Each row below holds a small network's activations on one input, seen along a few directions.
In each table, some parts of the input vary, and every possible input appears once, in random order.
A made-up example of a description, with smaller parts first: one of 3 separate values, together with either a single point or one of 11 places around a ring or (one of 5 places around a ring, together with one of 6 places along a line).
Shared parts are said once, and a part with two or three values counts as separate values.
(in the rows, 128 means zero)

Other details of the inputs vary at random and push rows far along two fixed directions, the same in every table; ignore that.

A family of inputs:
row 1: [120 135 137 128 123 148 132 125 133 137 114 122]
row 2: [138 108 125 130 130 135 134 132 126 127 123 113]
row 3: [110 135 132 124 121 134 141 122 131 133 118 125]
row 4: [115 125 117 144 135 128 141 124 127 129 116 117]
row 5: [149 129 124 131 141 103  86 123 149 132 152 139]
row 6: [116 122 123 139 131 131 132 132 125 134 117 112]
row 7: [119 129 142 116 122 140 139 136 131 115 134 121]
row 8: [133 121 134 113 118 144 135 126 130 123 122 123]
row 9: [140 145 134 125 128 113  87 119 158 132 148 151]
row 10: [148 139 125 110 129 114  89 112 152 125 152 147]
row 11: [122 115 128 140 126 126 133 140 127 128 120 117]
row 12: [127 117 137 138 134 127 146 130 120 119 141 115]
row 13: [121 115 129 141 127 121 141 136 128 130 121 120]
row 14: [143 143 114 145 152 110  88 112 157 139 140 139]
row 15: [129 108 120 125 127 126 135 133 123 120 125 112]
row 16: [130 121 141 115 120 142 132 128 129 125 116 126]
row 17: [149 134 125 141 144 104  88 125 156 141 145 143]
row 18: [135 109 132 132 133 133 131 134 125 129 116 116]
row 19: [110 138 126 128 123 137 143 119 131 126 116 127]
row 20: [126 109 127 127 129 124 131 135 122 122 119 115]
row 21: [120 138 130 131 125 151 133 122 133 129 113 124]
row 22: [137 141 120 142 146  95  95 105 149 140 150 141]
row 23: [127 121 140 115 117 142 129 128 126 120 120 125]
row 24: [128 114 132 144 126 135 129 139 126 129 122 116]
row 25: [154 146  77 110 145 126 141 179  42 152 146 194]
row 26: [157 146  82 115 142 128 142 171  38 150 151 194]
row 27: [118 130 143 117 124 134 147 131 131 117 135 125]
row 28: [124 116 132 146 126 123 142 128 122 128 126 121]
row 29: [124 121 129 109 115 135 136 127 128 117 125 122]
row 30: [134 144 108 140 149 101  88 114 153 133 143 140]
row 31: [117 134 136 127 120 148 129 125 129 131 118 121]
row 32: [123 122 141 117 116 130 142 117 122 119 124 128]
row 33: [122 121 130 109 116 131 144 123 129 119 125 125]
row 34: [152 130 125 132 145 103  89 123 153 138 148 140]
row 35: [115 123 123 140 133 125 140 128 126 136 118 116]
row 36: [119 128 141 130 114 132 143 123 127 125 126 130]
row 37: [132 108 131 132 129 133 127 134 121 123 121 115]
row 38: [143 141 120 141 150 108  86 116 156 146 141 138]
row 39: [130 152 129 127 133 106  98  99 154 136 149 148]
row 40: [110 138 125 127 122 142 135 123 131 123 115 123]
row 41: [116 127 137 124 114 135 135 134 132 124 120 127]
row 42: [113 138 130 133 121 139 143 111 126 123 121 127]
row 43: [124 117 133 133 135 124 146 137 126 121 136 114]
row 44: [139 139 124 138 126 110 141 138 119 121 114  96]
row 45: [122 130 147 122 122 136 148 124 125 115 140 125]
row 46: [111 135 131 123 119 139 133 126 130 130 117 122]
row 47: [161 144  82 114 143 140 130 181  42 151 146 189]
row 48: [129 123 142 118 118 143 134 131 132 128 120 124]
row 49: [120 121 136 111 117 133 133 129 127 118 119 124]
row 50: [117 137 130 131 122 150 130 122 130 124 117 123]
row 51: [128 109 132 133 128 122 140 123 117 123 125 119]
row 52: [115 128 138 125 115 130 143 130 133 127 121 130]
row 53: [126 123 141 118 115 142 131 131 128 123 124 124]
row 54: [125 109 128 128 130 119 139 131 123 125 120 118]
row 55: [126 121 134 115 114 133 145 115 123 118 130 126]
row 56: [119 122 137 111 118 128 141 125 128 121 119 128]
row 57: [125 127 142 128 117 144 134 133 135 131 117 127]
row 58: [125 116 132 133 134 130 138 142 125 119 136 111]
row 59: [150 168 130 121 128  89  98 114 157 121 138 125]
row 60: [123 122 127 143 132 139 128 131 124 135 119 112]
row 61: [118 126 121 149 133 130 141 117 121 127 121 118]
row 62: [140 143 113 144 148 110  84 112 153 134 144 139]
Each input here is: one of 2 separate values, together with either a single point or (one of 5 places along a line, together with one of 6 places along a line).
Changing only the choice among 2 separate values turns row 7 into row 58. The same change can be made to row 55. Which row results? -> row 26
Changing only the choice among 2 separate values turns row 27 into row 43. The same change can be made to row 41. Which row results? -> row 11
Which other rows does row 46 become when the place on the line of 5 takes its other values? List them by row number. -> row 1, row 3, row 31, row 39

A family of inputs:
row 63: [130 152 117 135 149 115  88 120 152 145 151 160]
row 64: [144 158 123 135 142 123  79 120 152 148 139 156]
row 65: [114 114 124 137 121 163 178 166  64 143 112 142]
row 66: [145 157 111 126 137 114  82 112 148 144 133 154]
row 67: [161 138 119 118 144  84  94 138 142 128 156 140]
row 68: [160 122 124 124 145  99  82 139 144 131 157 149]
row 69: [104  89 168 148 114 127 157  86 183  90 109  38]
row 70: [124 109 121 134 127 171 175 163  62 132 120 129]
row 71: [106 129 104 126 122 168 174 158  67 138 100 138]
row 72: [ 91 101 202  87  73 153 154  76 203  78 111  71]
row 73: [121 153 115 130 115 168 170 167  61 140  95 131]
row 74: [103  72 162 143 114 133 148  78 183  93 105  43]
row 75: [130 166 112 132 143  99  96 118 147 135 149 151]
row 76: [116 130 119 132 119 147 187 165  58 135 110 136]
row 77: [160 122 113 113 142  90  85 130 139 130 152 146]
row 78: [140 135 114 127 142  92  96 111 142 139 149 161]
What is each input in this table made of? -> either a single point or (one of 3 separate values, together with one of 5 places along a line)
Which other rows does row 63 become when the choice among 3 separate values takes its other values? List them by row number. -> row 71, row 75

A family of inputs:
row 79: [126 139 123 156 146  96  79  79 173 134 142 136]
row 80: [147 135 117 140 148  78  79  95 176 116 166 112]
row 81: [145 132 127 144 158  88  89  99 178 121 172 119]
row 82: [138 128 124 145 158  92  86  93 178 119 170 126]
row 83: [152 148  84 120 153 106 123 147  87 128 140 145]
row 84: [137 179 135 100 119 165 114 141 118 142 136 175]
row 85: [161 121 118 137 142 129 126 160 102 140 143 144]
row 86: [128 123  95 136 146 131 129 136  90 131 144 153]
row 87: [134  89 118 128 112 161 189 170  71 118  77  83]
row 88: [103  78 145 146 133 121 128  70 194 108 123  62]
row 89: [156 116 103 112 147 129 102 167  87 159 142 180]
row 90: [104 108 166 101  94 156 211 147  92 100 120 107]
row 91: [ 97 129 152 166 133 102 109  83 217 122 124  88]
row 92: [118  67 126 135 115 176 186 152  84 131  89  97]
row 93: [134 151 128 157 153 100  89  93 163 137 150 139]
row 94: [113 153 119 151 127 113 131 136 129 139 117 120]
row 95: [164 120 127 139 137  84  73 112 175 124 151 115]
row 96: [133 144 130  91 120 125 156 148  83 120 160 184]
row 97: [ 81  82 167 104  81 163 211 121 108  89 101  92]
row 98: [130 135 121 149 152  93  79  72 183 143 144 135]
row 99: [166 134 108 120 139 113 100 177  90 145 145 157]
row 100: [ 97  47 196 152 108 149 150 107 201  92  90  18]
row 101: [123  83 117 141 118 171 171 164  68 130  99 121]
row 102: [144 165 103 146 143 107 112 132 101 146 138 147]
row 103: [124 166  96 135 136 112 135 149 104 145 108 142]
row 104: [146 144 141  83 118  67 102  92 177  99 157 135]
row 105: [133 176 129  98 104 162 116 141 111 133 123 158]
row 106: [109  63 152 151 108 183 200 152 101 110  83  64]
row 107: [107 147 101 148 135 128 130 142 103 150 121 163]
row 108: [138 146 130  87 109 110 149 144  91 114 155 159]
row 109: [110 145  99 139 139 131 136 140 102 162 119 166]
row 110: [156 122 112 111 134 122 122 172  93 134 116 130]
row 111: [129 177 127 100 118 177 124 150  96 142 129 187]
row 112: [118 160 127 101 108 175 118 133 110 136 119 177]
row 113: [144 157 116 144 149  76  82  88 175 128 132 116]
row 114: [148 110 142 132 139 126 114 157 130 133 137 121]
row 115: [ 96  91 154  90  90 154 200 121 105 107 114 116]
row 116: [ 90  39 181 149 101 155 152 108 183  95  81  27]
row 117: [120 162 114 149 141 125 139 153 107 153 130 151]
row 118: [137 179 120  87 111 155 116 137 116 131 111 158]
row 119: [136 155 117 151 146 129 136 138  96 148 134 144]
row 120: [108 131 168 108 107 142  83  58 229 121 120 111]
Changing only one part turns row 100 into row 110. The same change can be made to row 96. Which row results? -> row 104
What is each input in this table made of? -> one of 6 places along a line, together with either one of 2 separate values or one of 5 places along a line
Which other rows does row 86 become when the place on the line of 6 takes its other values? List them by row number. -> row 80, row 81, row 82, row 83, row 88
List by row number the other rows that have the place on the line of 6 in common with row 79. -> row 86, row 97, row 101, row 107, row 112, row 116
A walk changes only the place on the line of 5. It starts at row 94 and steps to row 102. List the rest of the walk in order. -> row 80, row 95, row 99

A family of inputs:
row 121: [ 85 111 168 109 100 202 170 109 135 122  95 123]
row 122: [179 159  93 126 157 137 102 208  68 155 130 152]
row 123: [ 97 102 185  79  72 174 188 158 134  92  88  78]
row 124: [ 90 113 143 182 131 143 187 120 126 128 114  89]
row 125: [113  65 151 160 125 153 158 186 106 137  80  66]
row 126: [ 95 136 124 108  85 197 171 128  96 131  53 116]
row 127: [142 161  61 157 164 143  66 150  76 185 135 209]
row 128: [ 63 124 154  85  73 208 184 111 121 108  70 107]
row 129: [ 72 120 195 159 108 123 153  53 213  97 130  60]
row 130: [116 180  87 157 148 117 168 162  71 157 102 135]
row 131: [123  99 141  74  89 130 170 124 111  79 145 122]
row 132: [159 153 124 107 109 152 135 188  71 139 110 147]
row 133: [169 158 127  85 140 128  93 182  83 150 182 217]
row 134: [167  95  64 140 164  87 122 166  52 144 150 170]
row 135: [164 182  74 128 159 163  87 146  77 170 115 176]
row 136: [180 129 128  88 155  46  47  82 170 120 228 194]
row 137: [159  99 120 127 164  35  65  74 220 101 152  77]
row 138: [122 208 140 112 130  75  79  72 203 108 185 165]
row 139: [ 88 140 179 162  96 122 162  59 210  88  91  31]
row 140: [146 100 119  99 105 109 157 122 107 101 116 110]
row 141: [155 101 146 144 138 152 136 182 105 143 138 132]
row 142: [129 124 129 152 150 103  40  60 236 151 153 147]
row 143: [156  72 134 138 159  50  75  71 214 104 188 106]
row 144: [102 143  86 193 150 122 157 160  66 163 121 142]
What is each input in this table made of? -> one of 4 separate values, together with one of 6 places around a ring
Changing only the place on the ring of 6 turns row 131 into row 140. The same change can be made to row 123. Which row results? -> row 132

A family of inputs:
row 145: [130 118 133 133 130 121 136 131 125 126 132 122]
row 146: [132 117 133 135 129 125 133 133 126 127 133 122]
row 147: [134 119 127 125 126 121 130 133 125 122 125 118]
row 148: [158 149 112 122 155  64  57 103 176 133 180 168]
row 149: [121 138 125 129 125 126 135 123 129 127 120 123]
row 150: [124 136 126 129 124 130 128 127 129 129 117 122]
row 151: [168 153 117 122 154  72  50 107 176 133 175 161]
row 152: [116 135 129 133 129 131 135 124 129 128 127 126]
row 153: [121 133 128 134 127 138 131 119 129 130 124 127]
row 154: [131 112 126 126 127 127 129 127 125 125 126 123]
row 155: [122 134 132 139 127 134 131 126 130 133 125 126]
row 156: [123 131 128 133 128 142 126 122 130 131 120 128]
row 157: [133 114 129 128 130 133 127 128 126 125 128 123]
row 158: [124 130 131 135 127 137 125 131 133 136 118 125]
row 159: [124 140 129 133 125 132 132 125 129 128 123 121]
row 160: [129 116 129 131 129 119 135 131 126 126 129 124]
row 161: [128 130 156  80  99 139 138 123 134 108 139 144]
row 162: [128 115 125 126 128 123 135 124 125 124 129 125]
row 163: [122 140 129 131 126 128 135 123 128 127 123 122]
row 164: [127 136 128 129 125 135 126 129 131 131 116 121]
row 165: [118 131 126 131 127 133 128 127 131 130 121 126]
row 166: [128 119 130 130 130 126 134 132 127 123 135 121]
row 167: [132 122 126 125 127 117 136 129 125 120 128 119]
row 168: [119 132 128 136 127 128 134 124 130 132 121 128]
row 169: [126 119 130 128 131 121 136 130 125 122 135 122]
row 170: [119 133 128 132 128 133 134 117 128 130 124 128]
row 171: [131 115 129 126 130 129 127 136 129 126 128 120]
row 172: [117 146 155  84  96 149 136 117 138 114 131 148]
row 173: [119 134 132 137 128 130 134 124 129 132 124 126]
row 174: [121 131 128 131 128 138 126 130 133 132 120 125]
row 175: [131 116 130 129 131 131 128 135 128 124 131 122]
row 176: [166 171  72 107 147 136 141 203   8 160 153 220]
row 177: [134 115 133 133 130 130 128 135 127 127 128 122]
row 178: [128 115 127 126 129 124 130 133 126 124 129 122]
row 179: [132 124 130 126 128 118 137 130 123 120 131 118]
row 180: [118 135 129 135 128 135 132 125 131 129 127 125]
row 181: [137 120 129 124 127 126 128 136 127 125 124 117]
row 182: [121 130 129 135 126 132 128 128 130 134 118 126]
row 183: [129 117 129 128 130 124 135 124 123 123 132 123]
row 184: [134 113 127 126 129 132 126 130 127 128 125 122]
row 185: [120 129 125 130 125 135 127 121 129 131 118 127]
row 186: [121 133 129 133 129 140 127 128 132 130 123 126]
row 187: [131 116 129 129 129 129 132 126 125 124 132 123]
row 188: [116 133 125 131 128 129 135 124 131 128 123 127]
row 189: [135 114 132 131 129 128 126 137 128 130 126 121]
row 190: [124 131 132 138 128 139 126 129 131 133 120 126]
row 191: [118 131 124 131 126 132 134 117 129 130 121 129]
row 192: [126 137 129 132 126 137 127 128 130 128 119 122]
row 193: [124 129 127 130 127 141 125 124 131 133 117 127]
row 194: [131 113 130 131 128 123 129 134 126 128 126 122]
Changing only one part turns row 189 into row 158. The same change can be made to row 157. Which row results? -> row 156
What is each input in this table made of? -> one of 2 separate values, together with either a single point or (one of 4 separate values, together with one of 6 places around a ring)
Which other rows does row 159 become when the place on the ring of 6 takes its other values? List them by row number. -> row 149, row 150, row 163, row 164, row 192
Which other rows does row 171 become when the place on the ring of 6 takes its other values? List them by row number. -> row 148, row 166, row 169, row 175, row 178
Which other rows does row 152 become when the choice among 4 separate values takes its other values? List them by row number. -> row 163, row 170, row 173
